These are the activations of a small neural network, seen along a few directions. Each row is one input.
In each table, some parts of the input vary, and every possible input appears once, in random order.
Descriptions start from the smaller parts, as in this example, which fits no table here: one of 2 separate values, together with either a single point or one of 9 places along a line or (one of 6 places along a line, together with one of 8 places around a ring).
Shared parts are said once, and a part with two or three values counts as separate values.

Other details of the inputs shift rows strongly along two fixed directions, in all tables alike. That doesn't count.

A family of inputs:
R1: [ 15 -12  35  -2  12  -8  -6   3  12  18 -11  26 -25  16]
R2: [ -4  15  11   7  16   2  -3  20   2   5 -24  18  20   4]
R3: [ -5  12   9   4  17  -1  -3  18  -1   5 -22  21  16   4]
R4: [-21  14 -15  12 -26   4 -16   8  21 -21  25 -32  -7 -15]
R5: [-12   8 -24  16  -9 -11 -22  -8  28 -29  14 -32   0   1]
R6: [  4  12 -48  -9 -65  42  18 -21 -25  -5  14 -75   7  -1]
R7: [  8  -2  13   6  29 -11   3   6   7  -3  -9  15  21   9]
R8: [-18 -12   0   0 -28  -4 -34 -11  19  -5  34 -11 -41   8]
R9: [  0 -13  26  -9  12  -3 -19   0  -2  23 -14  37 -13  29]
R10: [ 10   6  19  23  14 -10  22  16  10   3  -9  12  13  -2]
R11: [ 10   4  18   6  23 -10   9  12   6   3 -16  20  -3 -10]
R12: [-13 -14 -30   0  -2 -22 -25 -25  16 -25  21 -14 -17  -4]
R13: [-2  7 24  7 12  2  8 25  6  4  1 14 17 -7]
R14: [  8   1  14   8  27 -10   4  10  10  -2 -11  11  25   9]
R15: [-24  -1 -16   3 -16 -10 -19  -5  14 -20  32 -12 -21 -19]
R16: [ -7   9  11   6  23  -7  -6  15   1   2 -18  29  11   3]
R17: [-11   8 -20  25 -20 -14  -3  -7  21 -24  20 -24 -18 -11]
R18: [  8  -6  17  12  19 -16  21   3   2   5  -3  22   2  -5]
R19: [ -5   4   8  -2  22  -4  -4  10  -8   7 -18  29   9   3]
R20: [ 23  -8 -20 -37 -13  42  24 -19 -52  19 -10 -27  36  18]
R21: [  8 -13  10  -2  32 -16   2  -3   1   0  -6  22  15   7]
R22: [ -4 -10  22  -3  22 -10   5  10   1   8   6  32   2 -12]
R23: [ 13  12  19   8  14  -1  14  18   6   5 -20   8   8  -7]
R24: [-11  -3 -24   1 -12 -16 -16 -15  17 -19  13 -14 -37 -21]
R25: [-12   3 -23  21 -18 -17  -4 -11  17 -22  22 -22 -22 -12]
R26: [ 10  -7 -26 -49 -22  47  17 -19 -65  31 -18 -10  21   9]
R27: [ 26  -2 -15 -42 -25  47  34 -14 -55  26 -17 -25  15  -1]
R28: [ -2  -1  -6 -18   6   9   0  -2 -24  12 -15  16  10   3]
R29: [ 14  -1 -10 -41 -31  57  32  -5 -59  27   2 -26  31   2]
R30: [-10  19 -18  18 -19  -6 -15   3  28 -25   6 -32 -18 -16]
R31: [  9   9  20   9  20  -7  11  16   9   0 -17  16   2  -8]
R32: [ -6 -14  -8  10 -31 -10 -18 -22  17  -5  25 -19 -43  15]
R33: [ 10 -13  13   5  17 -13  23  -1  -3  10  -4  23   1  -5]
R34: [ 14 -24  27  -6  18 -10 -14  -9   6  15  -4  24  -4  34]
R35: [-24  10 -14  11 -19  -4 -18   3  19 -24  30 -20 -14 -17]
Each input here is: one of 5 separate values, together with either a single point or one of 6 places along a line.
Changing only the choice among 5 separate values turns R12 into R22. The same change can be made to R5. Which row results? -> R4

A family of inputs:
R36: [-40 -13 -14  17 -15 -34 -67 -18  43 -20  31   2 -70   2]
R37: [ 37  -5  35   6   9  18  66  12 -20  34 -18   9  26  -2]
R38: [-15 -18  36  19  34 -49 -41   7  49  -7  14  50 -33  13]
R39: [ 39   7  47  -6  11  21  60  23 -17  26 -18  15  19  -8]
R40: [-14 -14  11  21  21 -51 -47 -18  48 -18  19  27 -42  15]
R41: [-22  15 -68 -13 -26  19  -9 -26 -25 -28   9 -44  14 -10]
R42: [ 24 -27  20 -45   7  29  17 -11 -41  43 -16  31   3  22]
R43: [ 28   3  33  -5  72   9  27  29 -18  27 -54  52  72   8]
R44: [-10  18  31  55   3 -40 -11  30  59 -30  19   9 -36 -21]
R45: [ 19 -31  46  -5  46 -23   8   0  -9  30 -14  65   1  23]
R46: [-20  24 -59 -27 -37  38 -12  -8 -40 -10  -3 -48  19  -3]
R47: [-12  16 -41 -28 -21  30   0  -1 -36  -6 -14 -31  36   0]
R48: [-35  16 -28  16  18 -41 -41   2  36 -43   6   5  -6 -32]
R49: [ 26   0 -11  -2 -43  33  35  -6 -16   8   4 -56   8   0]
R50: [ -5  10 -37  -3 -78  39  14 -16 -11  -6  34 -87 -10  -8]
What is each input in this table made of? -> one of 3 separate values, together with one of 5 places around a ring
Changing only the choice among 3 separate values turns R46 into R44. The same change can be made to R43. Which row results? -> R49
Change only the place on the ring of 5 in R42. List by row number the other rows that result. -> R36, R38, R40, R45
Change only the choice among 3 separate values in R45. List by row number the other rows that result. -> R37, R41

A family of inputs:
R51: [22 -6 32  9  1  4 36 10 -2 15  8  4  7  0]
R52: [ 24   7 -25 -38  -6  45  36  -9 -63  25 -37 -16  49   8]
R53: [-18   4  15  62  20 -71 -29   9  86 -46  25   7 -54 -21]
R54: [ 21 -22  60   0  44 -15  18  14  -2  35 -19  66  -3  12]
R55: [ 47 -11  37 -32 -18  58  74   7 -60  58 -11  -5  34  10]
R56: [-11   4 -79 -37 -54  36 -10 -39 -40 -17  12 -68  -4  -8]
R57: [-21  -5 -69 -43 -62  37 -14 -39 -40  -9  30 -56 -15 -10]
R58: [ 25  -9  18 -58 -13  66  28   1 -73  60 -32   9  36  30]
R59: [ 19   2  38 -19  21  23  12  21 -30  39 -38  37  30  25]
R60: [ 37  -4  54   3  23  11  48  22 -16  37 -21  30  20  11]
R61: [ 10 -25   7   6  26 -26   0 -15   9  -1   4  20   0  13]
R62: [ 22   5  51  -2  24  22  34  35 -19  34 -20  30  45  11]
R63: [ -3  -5 -52 -20 -72  28 -11 -43 -20  -7  25 -69 -37   6]
R64: [-30   2 -15  24  15 -38 -50  -5  44 -34  10   6 -19   5]
R65: [ 23   3  36 -14  26  20  19  21 -20  29 -33  29  35  18]
R66: [-32   1 -17  10   2 -29 -33  -1  24 -23  13  12 -33 -19]
R67: [-19   1 -59 -35 -70  44 -30 -34 -33  -5  20 -64 -15  15]
R68: [-25   7 -24 -10 -43  13 -39  -9   5  -5  11 -25 -33   4]
R69: [-19   9 -40 -17 -39  18 -14 -13 -15  -7   7 -27 -21 -15]
R70: [ 26 -11  -2 -39  29  32  40  -6 -64  33 -31  19  64  13]
R71: [-19  12 -49 -11 -37  11 -17 -16 -12 -17   8 -37 -15 -13]
R72: [ 23  -4  18 -31  27  28  35  10 -55  37 -36  34  43  10]
R73: [-36  14   3  49  29 -64 -37  17  67 -47  17  27 -35 -29]
R74: [ 19 -27 -17 -30 -15  17   9 -34 -30  12   9 -20  -3  14]
R75: [-21   1 -32  -7 -22  -1 -41 -17   9 -20  11 -25 -20   7]
R76: [ -4  -6 -52 -29 -83  39  -8 -42 -27   3  27 -69 -44   4]
R77: [ 11  10  36   3  26   8  32  33 -11  22 -25  35  23 -15]
R78: [-10   9 -39 -10 -32  17 -26 -17  -7 -11  -1 -38  -1  14]
R79: [ 16  -5   4   6 -15   4  26  -4   5  -2  16 -27  -3  -7]
R80: [-22 -10 -54 -45 -71  45 -30 -38 -35   2  30 -56 -20  12]
R81: [-37  12   7  57  33 -67 -55  15  84 -51  15  22 -28  -7]
R82: [ 14  12  39  11  39  -3  30  34  -6  16 -27  40  31 -11]
R83: [ -2  13 -18  -4 -23  22  21   4 -18  -5  12 -30  18 -21]
R84: [-15   8 -38 -13 -37  14 -33 -18   0 -14   5 -40 -18   7]
R85: [ -7 -13  29  -3  34 -15 -19   9   6  10  -4  44   7  17]
R86: [-41  14  20  54  11 -54 -46  29  81 -39  34  17 -44 -22]
R87: [  3  -8  23  12  -1 -14   3   1  20   4  12  14 -30  -2]
R88: [  1 -14  49  16  79 -40 -12  21  24   8 -22  76  29  19]
R89: [ 23   5  22  -4  43   8  39  19 -25  19 -39  33  54   2]
R90: [-18   4  14  67  27 -74 -24  10  86 -44  20  12 -40 -17]
R91: [  0   6   6  -8   1  12  14  11 -15   9  -8  12   6 -12]
R92: [-13  22 -68  -4 -49  26   3 -20 -15 -26  11 -72   9 -18]
R93: [ -6 -13 -34   6 -18 -14 -17 -31  11 -19  18 -27 -25   5]
R94: [ 13  -7  18  15  14 -20   8  -1  20  -4   1  10 -14   1]
R95: [  8 -11  28 -11  50 -11  15  13 -18  18 -18  56  29   3]
R96: [ 22 -20  68  23  81 -50   9  21  28  15 -27  82   0   9]
R97: [ 13  -4  -2  11 -14   3  27  -5   3  -3  14 -28  11  -2]
R98: [-15  18 -50   7 -30   9   5 -11   0 -31  21 -56  16 -25]
R99: [ -8  -6 -11  28   3 -40 -22 -13  40 -25   9  -3 -31  -1]
R100: [-32  -8 -10  16  15 -44 -57  -9  47 -34  23  11 -30   1]
R101: [-5 12 37 18 14 -4 -7 32 21 10 -8 28 -6  0]
R102: [  0  13  37  22  21  -8  -4  32  20   6 -11  28   6   4]
R103: [-11   6  18   4  -2   1 -16  16  12   6   0  18 -13   4]
R104: [-20  14  -4  35   3 -25 -23  12  46 -33  21 -13   0  -8]
R105: [-23  19 -22  33   1 -31 -20   6  43 -42  12 -17 -19 -32]
R106: [ 41 -20  17 -45  -8  48  46 -13 -69  54 -22   6  27  29]
R107: [  4  -9 -10 -22  23   1   6  -8 -22   3  -8  13  21  -3]
R108: [ 16  -2  13  -3 -26  19  25  -1 -10  20   6 -14 -15  -1]
R109: [  8  14  16  11  15   6   8  20   3   6 -19   6  28  11]
R110: [ 16 -28  69  16  71 -47   7  16  22  19  -9  83   0  12]
R111: [ 22   2  47 -14  25  24  24  26 -27  38 -33  40  37  22]
R112: [ 43 -33  25 -57  -6  54  50 -16 -76  65 -15  14  28  27]
R113: [  8  -6  23  17   6 -17   6   1  18   1   8  13 -19   3]
R114: [-24  13 -32   7 -39   6  -4  -1   9 -24  32 -40 -15 -33]
R115: [-20  -5   9  49  25 -75 -44  -2  79 -42  17  21 -60 -13]
R116: [  9  -7   7  21  11 -23   7  -5  21  -9   2   5  -6   4]
R117: [ 24   5  19 -19  37  11  28  14 -31  24 -44  33  37   0]
R118: [  1   1 -22 -11  17   2   7  -6 -22  -3 -17   3  26   0]
R119: [-10  12 -61 -18 -47  27  -4 -26 -20 -22  13 -62  -3 -16]
R120: [-28  14  -9  35  -8 -29 -36   9  55 -41  30 -21 -22 -17]
R121: [ -5  16  10  18   6  -6 -12  18  24  -9  -5  -2  -2  -1]
R122: [ -8  15 -62 -16 -58  36  10 -20 -23 -22  23 -79   9 -25]
What is each input in this table made of? -> one of 3 separate values, together with one of 4 places along a line, together with one of 6 places along a line
Changing only the place on the line of 6 turns R76 into R55. The same change can be made to R59. Which row results? -> R62
Changing only the place on the line of 6 turns R108 into R112. The same change can be made to R92. Which row results? -> R70
A walk changes only the place on the line of 4. It starts at R77 and steps to R82. List the rest of the walk in order. -> R105, R92
Change only the place on the line of 6 in R94. List by row number the other rows that result. -> R53, R74, R79, R96, R115
